data =
[[121 129 124 119 131 139 110]
 [121 129 125 118 131 138 110]
 [122 129 125 119 131 137 110]
 [121 129 127 125 131 128 128]
 [115 146 103 133 145 145 124]
 [127 133 111 137 134 133 141]
 [124 134 109 139 136 134 141]
 [120 134 132 113 135 139 108]
 [130 127 120 126 118 151 107]
 [148 114 150 120 127 115 149]
 [132 130 139 123 138  98 151]
 [110 139 114 136 129 140 110]]
data[0,0] -> 121
data[5,0] -> 127
data[10,3] -> 123
data[2] -> [122, 129, 125, 119, 131, 137, 110]
data[10] -> [132, 130, 139, 123, 138, 98, 151]
data[:, 5] -> [139, 138, 137, 128, 145, 133, 134, 139, 151, 115, 98, 140]
data[7,4] -> 135
data[:, 2] -> [124, 125, 125, 127, 103, 111, 109, 132, 120, 150, 139, 114]
data[7,5] -> 139
data[2,5] -> 137
data[1,1] -> 129
data[:, 1] -> [129, 129, 129, 129, 146, 133, 134, 134, 127, 114, 130, 139]
data[:, 0] -> [121, 121, 122, 121, 115, 127, 124, 120, 130, 148, 132, 110]
data[11,1] -> 139
data[2,0] -> 122
data[10,6] -> 151
data[2,4] -> 131
data[9,1] -> 114
data[:, 4] -> [131, 131, 131, 131, 145, 134, 136, 135, 118, 127, 138, 129]
data[1,2] -> 125
data[0,2] -> 124
data[5,3] -> 137
data[11,2] -> 114
data[11,0] -> 110
data[0,3] -> 119
data[0] -> [121, 129, 124, 119, 131, 139, 110]
data[9,3] -> 120

a =
[[125 126 126 140 126 135 128 139 124 126 126 126 120 135 115 126]
 [128 123 125 135 124 121 126 135 127 125 125 128 135 133 140 124]
 [130 131 136 107 129 136 129 107 136 132 132 132 137 114 137 131]
 [135 136 141 128 133 141 133 128 135 122 122 132 139 129 136 134]]
Indices start at 0.
(0, 0) => 125
(1, 5) => 121
(0, 8) => 124
(1, 12) => 135
(3, 7) => 128
(0, 12) => 120
(2, 5) => 136
(0, 13) => 135
(3, 8) => 135
(3, 9) => 122
(2, 14) => 137
(3, 2) => 141
(3, 5) => 141
(2, 13) => 114
(1, 11) => 128
(0, 6) => 128
(3, 10) => 122
(2, 3) => 107
(2, 4) => 129
(3, 11) => 132
(1, 9) => 125
(2, 2) => 136

grid =
[[141 141 118 118 138 125]
 [157 119 130 122 120 148]
 [128 112 143 113 138 121]
 [141 128 124 133 135 128]
 [133 116 134 127 137 124]
 [127 130 120 127 131 134]
 [139 119 132 127 136 130]
 [138 123 127 128 126 143]
 [146 119 136 128 134 126]
 [131 121 129 130 130 135]
 [123 104 143 120 131 135]
 [126 115 131 129 133 131]
 [123 124 127 127 135 124]
 [123 119 132 125 132 126]
 [147 116 135 134 131 132]
 [131 116 137 126 138 119]]
grid[0,-6] = 141
grid[14,-3] = 134
grid[14,-6] = 147
grid[6,0] = 139
grid[-8,3] = 128
grid[-15,-3] = 122
grid[6,1] = 119
grid[-1,2] = 137
grid[-12,-2] = 137
grid[3,3] = 133
grid[:, 5] = [125, 148, 121, 128, 124, 134, 130, 143, 126, 135, 135, 131, 124, 126, 132, 119]
grid[-14,-1] = 121
grid[:, 3] = [118, 122, 113, 133, 127, 127, 127, 128, 128, 130, 120, 129, 127, 125, 134, 126]
grid[-4,1] = 124
grid[10] = [123, 104, 143, 120, 131, 135]
grid[11,-3] = 129
grid[:, -5] = [141, 119, 112, 128, 116, 130, 119, 123, 119, 121, 104, 115, 124, 119, 116, 116]
grid[-2,4] = 131
grid[-16,2] = 118
grid[-12,0] = 133
grid[11,5] = 131
grid[3,5] = 128
grid[1,-1] = 148
grid[-9] = [138, 123, 127, 128, 126, 143]
grid[-9,5] = 143
grid[-15,4] = 120
grid[4,-3] = 127
grid[:, -6] = [141, 157, 128, 141, 133, 127, 139, 138, 146, 131, 123, 126, 123, 123, 147, 131]
grid[13,-5] = 119
grid[13,5] = 126

W = [105 125 120 130 108 129 140 125 116 105 116]
W[-11] => 105
W[3] => 130
W[1] => 125

X =
[[120 119 118 116 138 137 114 116 130 124]
 [114 123 110 117 134 132 114 119 134 121]
 [139 131 143 137 123 126 139 137 119 140]
 [111 120 105 109 139 133 103 111 138 117]
 [136 120 138 123 134 136 126 122 121 138]
 [128 137 134 136 120 121 137 135 130 128]
 [139 130 143 135 124 127 137 133 120 139]
 [110 122 107 115 136 132 108 115 137 116]
 [126 118 124 116 139 140 117 115 125 131]
 [124 128 126 126 129 129 126 126 128 127]
 [129 136 132 132 123 121 133 132 128 127]
 [111 110 112 100 150 142 102 100 138 116]
 [122 122 122 117 137 135 116 114 131 127]
 [112 119 106 111 140 134 104 112 136 118]
 [129 133 133 134 123 122 133 132 127 129]
 [135 121 140 124 134 135 127 122 120 139]]
X[-16][0]: 120
X[-12]: [136, 120, 138, 123, 134, 136, 126, 122, 121, 138]
X[14]: [129, 133, 133, 134, 123, 122, 133, 132, 127, 129]
X[:, 4]: [138, 134, 123, 139, 134, 120, 124, 136, 139, 129, 123, 150, 137, 140, 123, 134]
X[:, 8]: [130, 134, 119, 138, 121, 130, 120, 137, 125, 128, 128, 138, 131, 136, 127, 120]
X[-9][-7]: 115
X[8][1]: 118
X[15][-1]: 139
X[4][-3]: 122
X[7][0]: 110
X[6][-9]: 130
X[14][-1]: 129
X[-4][2]: 122
X[6]: [139, 130, 143, 135, 124, 127, 137, 133, 120, 139]
X[-1][8]: 120
X[-16][5]: 137
X[4][1]: 120
X[-14][-7]: 137
X[7][8]: 137
X[5][-3]: 135
X[-5]: [111, 110, 112, 100, 150, 142, 102, 100, 138, 116]
X[13][9]: 118
X[9][-3]: 126
X[11][7]: 100
X[-11][-9]: 137
X[10][-6]: 123
X[-5][-6]: 150
X[-3][-5]: 134
X[-15][5]: 132
X[:, -5]: [137, 132, 126, 133, 136, 121, 127, 132, 140, 129, 121, 142, 135, 134, 122, 135]
X[-1]: [135, 121, 140, 124, 134, 135, 127, 122, 120, 139]
X[8][5]: 140
X[6][4]: 124
X[1][0]: 114
X[14][4]: 123
X[-11][4]: 120
X[-8][9]: 131

x =
[[122 143 142 125 156 120 132 121 127 152 128 123 125 143]
 [142 115 129 124 113 121 127 142 107 122 140 137 127 126]]
Indices start at 0.
(0, 0): 122
(0, 10): 128
(0, 11): 123
(0, 5): 120
(1, 8): 107
(1, 5): 121
(1, 9): 122
(1, 10): 140
(0, 3): 125
(1, 0): 142

arr =
[[136 156 134 120]
 [126 124 122 134]
 [130 126 131 125]
 [110 115 132 123]
 [134 134 129 127]
 [139 131 113 145]
 [130 128 123 136]
 [136 157 136 120]
 [127 120 117 142]]
Indices start at 0.
(0, 0) -> 136
(8, 3) -> 142
(5, 0) -> 139
(3, 1) -> 115
(1, 3) -> 134
(0, 1) -> 156
(6, 2) -> 123
(4, 1) -> 134
(0, 3) -> 120
(8, 0) -> 127
(7, 3) -> 120
(8, 1) -> 120

A =
[[140 117 142 132 121 139 131 140 134 134 129 140]
 [110 134 120 109 140 115 113 109 113 130 117 112]
 [122 123 134 120 136 123 123 124 123 137 125 125]
 [135 129 114 132 110 119 130 135 113 117 139 132]
 [126 153 133 141 142 130 143 125 141 135 133 124]
 [135 135 133 138 129 124 138 134 131 131 140 134]]
A[0,0]: 140
A[4,7]: 125
A[:, 0]: [140, 110, 122, 135, 126, 135]
A[1,11]: 112
A[4,5]: 130
A[5,8]: 131
A[5,1]: 135
A[:, 6]: [131, 113, 123, 130, 143, 138]
A[1,1]: 134
A[4,0]: 126
A[4]: [126, 153, 133, 141, 142, 130, 143, 125, 141, 135, 133, 124]
A[5,10]: 140
A[4,11]: 124
A[0,6]: 131
A[3,5]: 119
A[:, 7]: [140, 109, 124, 135, 125, 134]
A[0,7]: 140
A[5,3]: 138
A[1,2]: 120
A[0,10]: 129
A[2,8]: 123
A[2,9]: 137
A[0,2]: 142
A[2,0]: 122
A[4,10]: 133
A[3,6]: 130

B = [104 121 141 135 120 153  99 134 149 104 123 112 130 135]
B[-14] = 104
B[-1] = 135
B[-5] = 104
B[-11] = 135
